Each row below holds a small network's activations on one record, seen along a few directions.
After each row come some of the record's fields: PUL, GUDA, TOFAZ, KOD, NEFA, BER.
A field that a record lacks is written none.
The largest differences between rows may come from other fields.
(in the rows, 500 means zero)
Strong random noise was added to every row along 6 fixed directions; ignore it. To show where, here is one row again and again, with new noise each time:
616 595 402 416 532 512 380 619 478 633 604 620 382 621 671 392 640 538
 365 475 524 418 546 459 488 565 462
361 489 450 503 371 541 537 529 356 569 673 414 584 467 586 628 728 481
 452 533 567 484 612 768 373 354 587
742 659 428 346 679 521 405 652 446 777 532 734 325 682 625 310 541 610
 474 561 560 469 678 349 610 505 336
489 396 673 351 486 418 555 471 554 494 188 468 624 530 328 392 281 513
 592 611 529 596 521 251 476 589 499
439 198 738 577 660 614 402 568 546 451 306 410 406 399 478 538 203 608
 534 509 478 588 581 354 505 598 294
346 580 463 598 465 525 468 613 343 496 635 378 527 485 501 559 609 469
 515 482 398 464 563 716 351 447 472
384 623 419 639 462 383 253 656 605 288 418 488 517 410 571 373 530 469
 484 388 247 280 406 533 303 645 603
408 679 350 592 467 493 386 653 388 525 682 500 493 476 630 503 731 491
 481 465 400 355 591 757 361 413 544

522 488 490 460 469 534 447 537 560 438 649 478 405 583 484 510 543 443
 367 347 446 478 416 490 484 586 435 => PUL=semir GUDA=bib TOFAZ=none KOD=vuve NEFA=siki BER=none
588 649 419 318 503 497 670 385 484 701 609 644 463 712 411 470 572 374
 508 550 573 540 582 384 622 440 447 => PUL=daget GUDA=lir TOFAZ=none KOD=rel NEFA=bogif BER=none
366 404 462 647 379 461 433 446 541 361 434 435 589 405 629 538 550 469
 472 505 455 406 379 532 352 613 684 => PUL=daget GUDA=lir TOFAZ=pegi KOD=rel NEFA=pelof BER=dador
395 487 529 465 483 531 469 524 526 460 582 484 445 504 462 569 481 450
 473 421 425 511 619 548 461 495 444 => PUL=none GUDA=none TOFAZ=none KOD=none NEFA=none BER=none
626 593 484 394 587 488 619 472 454 668 472 609 507 552 438 450 481 550
 578 625 597 578 565 429 640 383 450 => PUL=none GUDA=none TOFAZ=none KOD=vuve NEFA=bogif BER=rakep
513 694 369 245 392 391 663 375 500 711 463 758 631 588 474 495 676 443
 643 704 622 475 749 532 541 257 696 => PUL=none GUDA=none TOFAZ=none KOD=none NEFA=none BER=none
440 488 419 587 495 559 562 371 483 518 588 521 433 546 530 626 555 409
 466 518 467 496 398 503 505 551 498 => PUL=none GUDA=none TOFAZ=none KOD=rel NEFA=bogif BER=dador
272 284 647 556 443 625 506 509 450 373 607 262 435 531 415 684 400 418
 388 384 387 605 466 531 354 662 363 => PUL=none GUDA=none TOFAZ=none KOD=none NEFA=none BER=none
524 619 458 543 637 469 494 520 478 608 368 655 465 523 472 451 413 534
 698 655 423 476 626 416 520 454 423 => PUL=none GUDA=none TOFAZ=none KOD=rel NEFA=bogif BER=rakep
498 580 394 520 397 376 314 595 595 426 461 561 534 514 627 359 599 484
 442 458 385 327 470 483 349 630 636 => PUL=daget GUDA=bib TOFAZ=kema KOD=rel NEFA=siki BER=rakep
701 497 571 351 605 434 491 457 655 484 274 629 490 515 429 320 322 554
 516 487 547 534 446 214 737 547 497 => PUL=refiz GUDA=lir TOFAZ=kema KOD=rel NEFA=pelof BER=rakep
514 377 547 405 427 474 497 475 530 559 380 547 614 434 584 479 540 596
 528 604 655 496 646 504 448 418 625 => PUL=daget GUDA=bib TOFAZ=niler KOD=rel NEFA=siki BER=dador
365 328 634 542 456 543 534 474 535 353 498 345 542 432 355 620 394 457
 529 430 443 565 478 554 440 489 451 => PUL=semir GUDA=bib TOFAZ=none KOD=vuve NEFA=siki BER=none
416 399 572 571 455 442 412 525 606 405 333 480 602 343 508 492 420 539
 592 535 470 454 596 516 405 472 579 => PUL=daget GUDA=kabav TOFAZ=niler KOD=rel NEFA=siki BER=rakep
545 591 345 315 258 350 582 332 616 529 459 634 633 636 552 440 695 363
 386 583 592 432 309 370 448 598 786 => PUL=none GUDA=none TOFAZ=none KOD=rel NEFA=bogif BER=rakep
437 476 584 626 608 474 320 638 575 403 335 508 465 382 481 451 329 556
 632 473 338 432 650 475 428 530 413 => PUL=daget GUDA=kabav TOFAZ=kema KOD=rel NEFA=siki BER=dador
629 667 463 484 685 547 602 553 346 696 574 592 479 479 447 490 534 595
 673 587 580 577 711 644 759 158 393 => PUL=semir GUDA=lir TOFAZ=kema KOD=vuve NEFA=pelof BER=rakep
574 353 507 526 639 640 440 553 410 683 584 572 330 553 708 534 490 600
 421 561 584 521 615 441 552 546 340 => PUL=rupe GUDA=kabav TOFAZ=niler KOD=rel NEFA=pelof BER=rakep
540 458 415 514 482 477 352 527 615 461 520 619 513 309 757 508 644 609
 421 459 595 355 546 636 522 397 685 => PUL=semir GUDA=lir TOFAZ=niler KOD=vuve NEFA=pelof BER=dador
664 696 447 421 520 510 599 525 357 559 692 430 481 653 413 435 611 485
 416 406 553 599 358 538 649 466 432 => PUL=semir GUDA=lir TOFAZ=kema KOD=vuve NEFA=pelof BER=dador
500 530 355 395 321 461 645 267 558 530 533 626 605 515 589 587 733 396
 423 562 633 454 403 536 551 406 797 => PUL=none GUDA=none TOFAZ=none KOD=rel NEFA=pelof BER=rakep
605 475 672 345 508 526 768 460 311 607 493 287 573 641 229 474 367 513
 497 559 669 786 391 398 588 524 336 => PUL=semir GUDA=kabav TOFAZ=kema KOD=vuve NEFA=bogif BER=dador
742 569 393 302 604 610 525 479 579 655 767 676 281 631 611 481 646 493
 260 364 682 506 458 436 812 437 406 => PUL=refiz GUDA=kabav TOFAZ=none KOD=rel NEFA=pelof BER=none
677 610 457 475 599 459 326 622 585 432 475 585 409 483 590 316 489 598
 416 367 465 408 395 416 585 572 488 => PUL=refiz GUDA=lir TOFAZ=niler KOD=rel NEFA=siki BER=dador
546 442 527 353 409 443 608 404 492 630 380 585 637 549 492 466 523 511
 580 668 635 546 635 416 509 422 609 => PUL=rupe GUDA=bib TOFAZ=niler KOD=rel NEFA=pelof BER=rakep
492 457 531 574 487 524 494 521 482 420 531 393 516 414 513 523 519 540
 449 428 507 503 421 587 484 504 512 => PUL=semir GUDA=lir TOFAZ=kema KOD=vuve NEFA=bogif BER=dador
604 643 381 354 391 521 605 542 287 671 810 459 551 580 587 514 832 543
 348 478 698 531 507 752 493 330 563 => PUL=semir GUDA=bib TOFAZ=niler KOD=vuve NEFA=bogif BER=dador
442 523 540 555 487 481 465 540 490 418 484 407 566 438 417 490 493 495
 533 446 422 486 502 572 457 450 506 => PUL=daget GUDA=kabav TOFAZ=niler KOD=rel NEFA=siki BER=dador
514 402 629 399 637 670 734 386 387 706 592 496 401 663 299 642 363 443
 576 568 600 721 668 387 674 406 216 => PUL=rupe GUDA=lir TOFAZ=none KOD=rel NEFA=bogif BER=none
524 542 340 367 448 542 511 449 568 615 707 675 412 629 654 540 726 401
 339 466 588 415 544 489 558 493 557 => PUL=rupe GUDA=kabav TOFAZ=none KOD=rel NEFA=pelof BER=none
321 395 597 524 371 537 684 404 413 456 587 288 599 499 288 682 440 374
 549 507 485 617 472 610 409 465 456 => PUL=refiz GUDA=kabav TOFAZ=none KOD=rel NEFA=siki BER=none
552 691 425 777 765 581 307 687 429 465 609 530 212 568 512 446 387 517
 557 397 183 425 414 478 522 642 189 => PUL=none GUDA=none TOFAZ=none KOD=vuve NEFA=siki BER=rakep
430 376 516 580 481 705 531 597 211 684 835 329 421 571 622 725 668 542
 397 517 610 606 653 772 420 416 339 => PUL=rupe GUDA=bib TOFAZ=kema KOD=rel NEFA=siki BER=dador
567 798 300 445 433 360 446 504 613 439 556 665 506 606 485 345 655 375
 498 410 344 314 386 469 504 533 635 => PUL=semir GUDA=bib TOFAZ=none KOD=vuve NEFA=pelof BER=none
485 425 455 528 409 478 492 390 597 421 469 538 521 424 588 555 574 478
 438 499 531 435 356 520 459 539 653 => PUL=none GUDA=none TOFAZ=none KOD=vuve NEFA=siki BER=dador
423 628 442 459 426 409 529 430 613 355 474 506 524 645 342 430 476 289
 481 400 323 446 329 323 467 677 543 => PUL=rupe GUDA=lir TOFAZ=none KOD=rel NEFA=pelof BER=none
383 813 242 648 415 340 446 535 466 407 530 547 597 479 558 408 689 407
 561 515 286 292 378 642 318 525 709 => PUL=none GUDA=none TOFAZ=none KOD=rel NEFA=pelof BER=dador
382 171 680 499 422 644 589 468 359 570 523 320 562 456 525 730 497 564
 467 584 689 659 637 615 403 426 464 => PUL=rupe GUDA=bib TOFAZ=pegi KOD=rel NEFA=siki BER=dador
381 620 300 531 331 456 639 336 449 527 636 512 611 513 547 617 751 352
 479 577 529 441 385 677 451 411 723 => PUL=none GUDA=none TOFAZ=none KOD=rel NEFA=pelof BER=dador

Which values does each new row have?
325 250 603 571 466 554 532 414 598 469 406 474 576 313 494 667 433 503
 613 578 555 496 679 591 445 344 546 => PUL=daget GUDA=kabav TOFAZ=none KOD=rel NEFA=siki BER=none
452 150 527 544 445 632 559 290 606 495 541 486 442 397 671 728 536 495
 325 522 697 549 372 488 546 533 568 => PUL=none GUDA=none TOFAZ=none KOD=rel NEFA=bogif BER=dador
311 803 402 639 347 381 531 640 287 325 670 224 685 488 320 479 665 385
 545 396 259 449 337 828 277 464 579 => PUL=semir GUDA=bib TOFAZ=kema KOD=vuve NEFA=bogif BER=rakep
422 586 539 487 522 503 543 570 350 559 540 420 443 699 351 477 375 427
 545 518 337 585 557 409 372 668 307 => PUL=none GUDA=none TOFAZ=none KOD=none NEFA=none BER=none
488 244 533 384 437 464 424 417 704 560 279 728 539 369 736 518 478 606
 515 648 655 427 739 405 461 454 696 => PUL=none GUDA=none TOFAZ=none KOD=none NEFA=none BER=none
424 369 568 606 496 516 444 556 448 432 461 350 457 567 514 505 372 469
 422 478 408 542 358 377 363 777 400 => PUL=rupe GUDA=kabav TOFAZ=kema KOD=rel NEFA=pelof BER=rakep
368 270 619 732 760 732 339 600 589 429 578 478 203 363 549 673 282 528
 499 368 364 479 645 509 545 536 167 => PUL=rupe GUDA=kabav TOFAZ=none KOD=rel NEFA=bogif BER=none
444 741 379 510 509 549 426 636 411 470 831 475 366 607 491 523 682 415
 387 296 327 446 535 689 462 476 398 => PUL=none GUDA=none TOFAZ=none KOD=none NEFA=none BER=none
541 489 486 456 480 490 484 533 525 482 524 498 520 441 576 497 580 535
 418 461 587 491 464 553 564 453 576 => PUL=semir GUDA=kabav TOFAZ=kema KOD=vuve NEFA=pelof BER=dador
468 362 474 505 494 542 542 392 502 616 443 616 500 440 638 617 547 547
 549 663 625 492 606 524 481 419 571 => PUL=none GUDA=none TOFAZ=none KOD=rel NEFA=bogif BER=dador
334 568 510 347 319 578 701 457 313 527 849 293 538 671 310 691 681 322
 363 384 510 655 533 705 434 428 449 => PUL=none GUDA=none TOFAZ=none KOD=none NEFA=none BER=none
698 746 250 430 591 486 483 419 558 668 583 827 331 699 642 396 641 439
 458 535 491 391 441 344 678 541 518 => PUL=none GUDA=none TOFAZ=none KOD=rel NEFA=pelof BER=dador
345 686 461 676 601 480 603 431 445 457 431 504 555 430 281 575 403 403
 784 585 299 503 553 581 544 335 455 => PUL=none GUDA=none TOFAZ=none KOD=rel NEFA=bogif BER=rakep
357 614 504 551 485 571 671 456 287 488 739 270 389 867 203 555 395 202
 444 399 244 637 279 356 424 816 205 => PUL=rupe GUDA=lir TOFAZ=none KOD=rel NEFA=pelof BER=none
447 579 480 767 769 578 511 505 435 478 468 506 390 353 414 573 315 537
 734 550 351 505 502 588 651 368 322 => PUL=none GUDA=none TOFAZ=none KOD=rel NEFA=pelof BER=dador
515 347 513 477 430 479 417 412 808 343 450 583 509 301 578 537 501 492
 413 386 573 397 457 505 579 436 655 => PUL=refiz GUDA=kabav TOFAZ=none KOD=rel NEFA=siki BER=none
552 708 530 415 669 471 740 414 353 695 375 565 515 660 180 446 303 451
 781 705 470 664 578 332 642 420 305 => PUL=none GUDA=none TOFAZ=none KOD=rel NEFA=bogif BER=dador
533 331 535 378 361 535 697 356 415 607 557 429 612 537 495 592 598 512
 433 599 731 624 452 549 507 428 586 => PUL=semir GUDA=bib TOFAZ=none KOD=vuve NEFA=siki BER=dador
400 601 453 581 530 478 508 493 596 331 539 473 544 320 413 541 514 438
 561 390 420 421 443 664 603 323 570 => PUL=refiz GUDA=kabav TOFAZ=none KOD=rel NEFA=pelof BER=none
